Each row below is a small network's average activation on inputs in which a field has the value named, seen along a few directions.
Values that are neighbours, or in one group, have similar rows; names and order tell nothing.

Other fields shift rows strongly along two fixed directions, in all tables alike. That doesn't count.
To show where, the next rows are all for the same value of a field, averaged over different records:
[-36 -24 -47 -20 -75  85  19 -28  30  13   0 -41]
[-37  37 -24 -28 -32  27  13 -30   1  10   7  22]
[ 14 -77 -12  70  -1  -1  50  35 -14  13 -24 -68]
[-17 -46 -28  12 -51  47  33  -7   6  20 -17 -52]
[ -1 -63 -19  40 -27  17  43  16  -1  18 -22 -63]
[ -9  -1 -13  29   8 -24  28  17 -11   9  -4  -2]
[-43  49 -32 -47 -46  43   8 -39  18   8   9  30]
[ -7  84  10  14  60 -90  15  10 -36  -1   7  81]

VEM, 30 values:
zet: [  7   3  39  26  22  -6 -30  11  -3   0   3 -22]
rivod: [  -2  -24  -14  -45 -101   86  -18  -34    9    8   26  -15]
tene: [ -5 -28 -51 -53 -66  77 -35 -24  11 -13  -2 -10]
bepi: [-44  22 -13 -33 -56  67 -35 -63  34  -4 -11  20]
lem: [  3 -12 -15   1  19   3  29  20   0  -9 -20 -16]
nuva: [ 43 -11   1  29  64 -91  26  44 -31 -19 -21  12]
tole: [  8  73  37 -11  35 -37  -9   1  28  13   5  29]
guto: [ -6 -22   8   8  30  13   3  28  14   8 -13 -45]
kir: [ 51 -73  11  24  38 -40  -1  37 -21  -6 -10 -46]
begul: [ 40 -42  51  46  47 -55 -19  39 -16  -2   8 -13]
kup: [  26 -111  -24   38  -47   35   10   11    3   -8  -10  -64]
velev: [-26  -1  14  -9 -49  70 -24 -44  25   1  11 -12]
tem: [  5  30  28  21  65 -59 -28  21 -17 -15 -37  50]
mok: [ 20  -2  -7  32  30 -61  23  20 -29 -11   6  27]
tav: [ -8  45   0 -12 -24  21  16 -20   4   6  16   7]
delek: [-26 -44 -14  -4 -43  40 -29 -16  15  -5  11  10]
bup: [  27 -109   18   37   15   -4  -15   38    4   -4  -17  -80]
vik: [ -1  32  31 -14  52 -32 -36   2   1   1 -15  28]
vovu: [ 11  -1  27  85  69 -81  25  39 -18 -14 -27   9]
bizu: [ -1  50   4 -35  -8  18   5 -14  13   7  21  -8]
tefir: [ 24 -54 -11  22 -32  17  28   4  -1   9  18 -47]
peri: [ 11  58  -2 -61 -11   5  -9 -21   0   0  40  31]
durof: [-32 113  21 -39   2   5 -15 -37  15   4  24  81]
mim: [ 21 -99   0  34   6  12 -11  27   1  -9 -31 -37]
lib: [-21  37   9  -5  47 -27   0  14   0  -2 -19  38]
lipu: [  2   3   1  34  24 -46  33  19 -20   7 -10   5]
peg: [  6  34 -18 -61  -3  -1 -10 -18  -1 -13  10   6]
sud: [ -4   7  22 -11 -16  11 -31 -24   9  -2  29  41]
velup: [  2  78   1 -83 -23  20 -51 -42  -2  -9  52  61]
bubam: [  6  91  12 -32  75 -62   1   8 -20  -8   6  54]
VEM is arranged as a network in which each value has 4 neighbours.
Question: Which values are neighbours of bepi? Give them in the order they are listed.
Answer: velev, tem, delek, vovu
Question: Which values are neighbours of nuva? Give them in the order they are listed.
Answer: tene, lem, mok, peg
Question: Which values are neighbours of begul? Give them in the order they are listed.
Answer: zet, bup, sud, velup
Each value of VEM is a pair of two hidden parts, and every pair occurs once (6 first parts, 5 second parts).
Question: Changing only the second part turns begul into delek. zet has the same second part as begul; what does that change turn zet into?
Answer: bepi
Question: Changing only the second part turns guto into vovu. peg has the same second part as guto; what does that change turn peg into?
Answer: mok
Question: Changing only the second part turns lib into durof. mim has the same second part as lib; what does that change turn mim into?
Answer: sud
